Each row below holds a small network's activations on one input, seen along a few directions.
Each table varies a few parts of the input and shows all the possible inputs, shuffled.
Descriptions start from the smaller parts, as in this example, which fits no table here: one of 8 places around a ring, together with either a single point or (one of 2 separate values, together with one of 4 places along a line) or one of 9 places around a ring.
Shared parts are said once, and a part with two or three values counts as separate values.
(in the rows, 128 means zero)

Other details of the inputs shift rows strongly along two fixed directions, in all tables alike. That doesn't count.

Table:
R1: [ 86 106 126 112 142 118 119 127 139 146 156 169]
R2: [101 118 138 114 132  73 112 117 110 125 114  97]
R3: [143 124 122 124 132 127 130 117  80 142 116 161]
R4: [132 119  96 137 134 156 150 148 202 138 182 216]
R5: [132 130 145 128 155 139 148 119  73 108 104  91]
R6: [135 146 131 121 133 122 159 121  93 145 109  93]
R7: [129 126  85 160 126 171 138 119 202 125 185 203]
R8: [157 116 148 141  97 112 114 215 225  89 106 130]
R9: [118 137 126 108 121 127 130 123 126 158 145 126]
R10: [103 124 137 106 124 107 123 127 129 154 139 134]
R11: [114 120 105 144 160 161 139  83 111 113 163 157]
R12: [128 145 136 120 117 133 135 123 106 147 116  87]
R13: [129 147 126 114 118  94 128 106 110 141 125  90]
R14: [117 145 116 129 150 134 145  66  74 143 136 107]
R15: [142 103 149 142 111 108 106 215 217  79 102 134]
R16: [179 145 165 149 109 133 127 188 144  81  57  42]
R17: [178 129 164 135  72 120  73 191 132  92  54  73]
R18: [113 141 130 120 146 153 143  89  76 156 134 110]
R19: [ 99 132 125 107 134  80 130  85  97 155 140 119]
R20: [145 107  83 158 120 164 105 117 177 118 173 239]
R21: [108 127 137 121 155 155 136  92  65 132 133 110]
Each input here is: one of 3 separate values, together with either a single point or one of 6 places along a line.
Changing only the choice among 3 separate values turns R15 into R1. The same change can be made to R4. Which row results? -> R9
Which other rows agree with R14 in the choice among 3 separate values? List them by row number. -> R2, R7, R11, R13, R19, R20

Table:
R22: [108 120 109 112 141 144 155 114 137 162 178 177]
R23: [115 142 142 113 121  87 120 124  94 149  99  86]
R24: [125 143 147 112 110  91 127 122  93 148  94  86]
R25: [122 136 147 103 126  99 131 144 103 141 108  68]
R26: [135 144 144 124 119 119 118  97  85 127 112  64]
R27: [104 126 117 128 167 166 149  96 126 141 164 176]
R28: [108 141 140 110 125  85 125 114  98 141 101  80]
R29: [144 124 137 147 103 128 121 185 218  95 129 126]
R30: [131 120 154 111 130  92 117 126  86 116 100  84]
R31: [156 104 138 145 107 136  90 199 197  85 114 146]
R32: [128 144 138 117 121 123 112  99  83 130 108  62]
R33: [115 105 110 116 143 142 133 105 112 150 165 199]
R34: [167 121 134 159  91 168 109 195 187  75 112 141]
R35: [ 99 119 108 126 145 118 140  87 125 153 169 187]
R36: [141 149 130 112 137 105 138 105  75 126 103  72]
R37: [134 129 148 108 114  92 116 122  79 140  91  94]
R38: [118 143 146 106 122  90 129 134  96 147 100  69]
R39: [115 135 142 109 123  81 118 114  90 136  94  81]
R40: [129 136 146 111 111  89 121 120  86 145  91  92]
R41: [120 128 144 107 127  84 113 116  83 131  94  82]
R42: [113 128  97 131 142 167 125  84 119 159 180 179]
R43: [113 142 145 105 124  89 133 127 104 137 101  62]
R44: [163 120 126 175 109 164 114 190 200  88 100 127]
R45: [158 118 128 177 116 160 126 170 198  81 113 127]
R46: [103 127 106 116 137 137 155 103 132 169 172 182]
R47: [108 129 116 129 167 167 147 100 117 154 166 184]
R48: [104 113 103 121 148 127 126 101 117 159 165 198]
R49: [106 123  99 133 151 164 140 102 103 142 172 190]
R50: [115 134 144 101 131  99 136 133 109 134 114  67]
R51: [146 120 128 156 109 161 110 180 186  69 121 134]
R52: [119 142 150 118 119  81 128 118 101 134 100  74]
R53: [102 118  92 146 164 166 158  83 120 145 160 178]
R54: [122 128  99 131 132 172 132  81 119 158 178 185]
R55: [152 110 137 150 105 123 100 177 202  86 120 146]
R56: [147 118 131 150  99 122  95 188 206 101 113 147]
R57: [133 135  92 127 152 146 147 100 118 148 167 180]
R58: [155 150 138 120 130 101 140 113  84 117 101  67]
R59: [100 118 110 117 153 135 158 106 142 152 188 170]
R60: [108 127 120 132 169 163 157  87 121 144 174 181]
R61: [159 121 136 166 102 158 111 188 194  61 119 129]
R62: [117 128 119 128 156 174 155  96 117 155 163 190]
R63: [139 137 137 134 126 130 143 114  75 137  84  79]
R64: [151 102 137 143 109 135  94 192 203  75 116 141]
R65: [187 134 121 151 100 152 122 179 194  90 118 142]
What do these inputs look like to the network? -> one of 4 places along a line, together with either one of 5 separate values or one of 6 places along a line
Changing only the place on the line of 4 turns R43 into R38. The same change can be made to R36. Which row results? -> R57
Change only the place on the line of 4 in R35. List by row number the other rows that result. -> R39, R40, R56
A walk changes only the place on the line of 6. It starts at R59 and steps to R29. List the rest of the walk in order. -> R52, R35, R55, R30
Which other rows agree with R40 in the place on the line of 4? List them by row number. -> R22, R24, R33, R34, R37, R46, R54, R62, R63, R65
